These are the activations of a small neural network, seen along a few directions. Each row is one input.
Each table varies a few parts of the input and shows all the possible inputs, shuffled.
A made-up example of a description, with smaller parts first: values(2) and (point or line(9) or (line(6) and ring(8))).
Shared parts are said once, and a part with two or three values counts as separate values.
(in the rows, 128 means zero)

Other details of the inputs shift rows strongly along two fixed directions, in all tables alike. That doesn't count.

Table:
r1: [ 61 125 137 101 131 175  70  78  99 143 117  83]
r2: [201 143 120 149 136  87 145 159 175 111 153 164]
r3: [195 135 124 168 141  93 161 160 146 110 163 171]
r4: [172 107  98 155 138  81 154 181 156 125 151 176]
r5: [148  60 120 166  48 146 173   4 153 200 121 118]
r6: [ 91 181 107 123 204 103  70 229  85  25 144 124]
r7: [203 100 121 133  95 107 168  96 155 173 148 152]
r8: [ 65 153 155  81  93 177 106  88 102 137  79  83]
r9: [ 71 131 131 110 105 182 112 111  78 129  95  84]
r10: [ 58 160 122  92 111 187 114 100  92 165 112  75]
r11: [ 78 168 141  89 104 193 100  91 105 144  93  68]
r12: [ 96 191 137 125 204 102  90 216  87  32 144 148]
r13: [185  90 126 152 167  68 136 145 171 111 168 145]
r14: [152  64 124 145  53 157 190  77 146 218 105 140]
r15: [195 104 119 156  78 108 182  91 154 160 152 145]
r16: [ 92 153 141  87 125 184 107 101  85 152 108  90]
r17: [182 109 120 157 103 120 184 120 159 180 146 164]
r18: [ 57 146 149  92  93 171 116  85  75 129  99  83]
r19: [ 92 193 135 121 203 100  87 215  86  29 145 144]
r20: [179 123 128 152 126  66 160 153 144  95 158 178]
r21: [201 143 123 152 138  90 147 161 173 113 151 167]
r22: [ 90 208 103 114 218 107  80 228 103  59 162 130]
r23: [ 77 137 138  98 105 190 101 112 103 136  76  84]
r24: [196 105 122 158  81 112 183  95 153 160 151 149]
r25: [186 108 116 169 135  88 156 171 142 103 148 174]
r26: [ 75 181 114 142 221  98  42 197 102  22 171 122]
r27: [173 101 109 179 159  70 149 131 166  92 168 148]
r28: [183 106 102 160 126  73 149 164 146  98 155 163]
r29: [ 92 163 150 106 116 194 112 106 106 145  92  90]
r30: [169 123 126 151 142  79 166 171 153 123 152 193]
r31: [ 40 126 137 117 125 169  87  93 105 161 113  60]
r32: [ 68 153 157  84  96 179 108  92 102 137  79  89]
r33: [176  64 133 175  98 100 174  79 170 150 154 122]
r34: [ 95 167 128 123 233  87  42 204 108  49 160 114]
r35: [195 135 120 165 139  90 160 158 147 109 165 168]
r36: [ 91 125 138  97 125 180 109 121  85 144  93 103]
r37: [ 78 178  92 112 208  99  72 238 100  53 145 128]
r38: [188  79 121 165  83 112 179 115 147 152 132 159]
r39: [179  87 115 166  99 105 150  72 192 155 130 147]
r40: [ 96 199 139 105 199 104  75 214 111  36 126 140]
r41: [180  83 135 122  52 155 181  42 143 219 120 127]
r42: [172  58 130 126  53 150 176  63 139 207 104 135]
r43: [ 72 140 149  71 109 166 108  91  81 142  96  95]
r44: [ 40 120 136 109 135 175 104  95 111 151 114  52]
r45: [ 86 139 158  88 122 171 118 106  84 143  95 115]
r46: [189 118 132 131 142  71 151 157 146 112 151 188]
r47: [182  66 121 150 121 100 163  76 174 160 143 139]
r48: [ 60 133 140 107 134 181  95  76 125 129  89  58]
r49: [176  70 134 182  90  94 156  79 165 159 153 131]
r50: [ 60 128 155 106 128 182  92  85 124 132  95  47]
r51: [190 118 135 134 144  75 153 159 146 113 149 191]
r52: [178 112 120 168 144  76 114 139 193 105 162 164]
r53: [ 75 151 161  93 103 181 114  99 103 137  79 100]
r54: [140  74 135 123  31 139 197  44 149 222 111 136]
r55: [ 51 145 144  89 106 176 124 104  89 155  96 101]
r56: [205 103 132 144 107 119 174 109 151 172 141 165]
r57: [168 123 123 148 139  75 164 170 155 122 153 191]
r58: [165  73 149 113  46 139 184  43 139 206 107 142]
r59: [173 107 102 157 140  85 156 183 155 126 149 178]
r60: [193 100 104 136 140  73 139 166 150 114 150 169]
r61: [ 88 165 148 101 113 195 109 103 106 145  92  85]
r62: [ 66 159 128  99 118 190 119 108  92 163 111  86]
r63: [ 81 177  96 115 209 103  76 239 100  54 144 133]
r64: [ 80 160 140 108 111 188 117  98  81 137 110  80]
r65: [ 79 150 163  98 106 181 116 103 103 138  80 105]
r66: [ 49 145 141  86 103 173 122 101  89 155  97  96]
r67: [ 40 133 111 116 131 174  93  78 107 152 109  80]
r68: [106 172 109 102 215 101  65 228  92  44 140 134]
r69: [ 64 146 154  99 100 175 121  93  76 129  98  94]
r70: [193 114 118 155 135  90 144 175 169 106 132 173]
r71: [191 113 108 148 129  79 138 169 173 103 136 164]
r72: [ 40 125 121 111 142 174 108  86 112 147 109  64]
r73: [192 114 112 150 130  83 140 171 172 104 135 167]
r74: [ 95 153 143  92 128 185 110 105  86 151 108  95]
r75: [132  56 121 155  50 147 161  28 169 226 132 124]
r76: [183 108 132 171 148  67 119 148 190 109 156 146]
r77: [181  74 110 155 113  99 149  70 168 164 144 155]
r78: [108 181 124 122 204 119  73 230 113  43 121 136]
r79: [195 102 114 143 146  85 145 172 147 117 145 178]
r80: [ 96 205 111 122 219 113  87 228 103  64 158 138]
Description of these inputs: values(4) and (ring(5) or (values(3) and line(5))).
- Changing only the values(4) part turns r11 into r10. The same change can be made to r52. Which row results? => r75
- Changing only the values(4) part turns r12 into r30. The same change can be made to r18. Which row results? => r54
- Changing only the values(4) part turns r13 into r44. The same change can be made to r56. Which row results? => r17
- Start at r15 and move only the line(5) part, one step at a time. The first step leads to r24. Which rows follow, in order? => r64, r35, r3
- Which other rows does r4 become when the values(4) part takes its other values? List them by row number. => r9, r23, r42

Table:
r81: [155 161 121 153 184  69 112 210 121  37 162 162]
r82: [ 85 131 156  99 108 147 125 105  98 121  97 121]
r83: [ 69  89 134 132 122 142  83  59 127 119 122  67]
r84: [184  95 138 140 103  94 169 117 130 123 136 172]
r85: [103 199 139 104 186 148  70 173  98  70 128 100]
r86: [191 124 140 144 105 107 157 109 182 149 132 153]
r87: [ 78 129 130 104 103 161 137  90 106 177 118 107]
r88: [ 72 178 118  92 194 132  89 181  65  89 147 117]
r89: [155 155  95 154 190  75 128 202 125  87 185 164]
r90: [168 179 123 148 186  85 108 193 172  66 155 155]
r91: [169 102 140 148  96  88 167 117 155 129 131 169]
r92: [149 151 124 164 157  73 128 185 155  63 153 161]
r93: [ 90 115 132  98  93 170 126 112 113 167  85 113]
r94: [165 101 118 133 113  91 173 121 152 165 155 176]
r95: [185  97 136 151  99  97 170 116 136 124 137 164]
r96: [189  90 105 162 100 121 173 135 159 154 130 150]
r97: [ 80 172 114 106 180 147  75 202  80  77 115 107]
r98: [114 139 161  89 104 162 123  85 122 156  95 114]
r99: [169 104 137 159  91  92 168 116 162 130 133 161]
r100: [ 86 118 124 117  89 184 133 105 127 169  85  97]
r101: [ 62  86 121 143 134 156  95  53 126 170 136  71]
r102: [ 88 129 115 130 100 184 142  82  99 178 128  88]
r103: [175  87 122 126 100 100 161 142 158 158 122 180]
r104: [206 116 141 137 111 111 156 114 156 145 139 155]
r105: [ 82 164 118  95 173 149  80 192  76  86 110 113]
r106: [107 189 146  86 190 140  74 173  87  70 124 117]
r107: [ 87 118 129 107  90 176 129 108 119 168  85 103]
r108: [190  85 117 130 104 107 162 141 138 153 128 174]
r109: [ 76  72 123 125 124 156  98  78 137 155 104  59]
r110: [ 71 162 126 115 209 130  29 128 127  64 133  67]
r111: [ 73 132 122 126  97 178 141  82 120 181 121  94]
r112: [ 93 128 124 109 105 166 137  90  86 173 124 101]
r113: [165 148 118 167 158  81 128 185 135  59 160 155]
r114: [191 121 144 134 108 102 156 111 174 148 130 161]
r115: [163 105 111 158 106  97 176 117 163 170 158 162]
r116: [126 142 147 120  95 190 127  76 125 159 106  84]
- Changing only one part turns r91 into r93. The same change can be made to r95. Which row results? => r105
- Describe the family of inputs behind these rows. => values(4) and (point or (values(2) and line(4)))
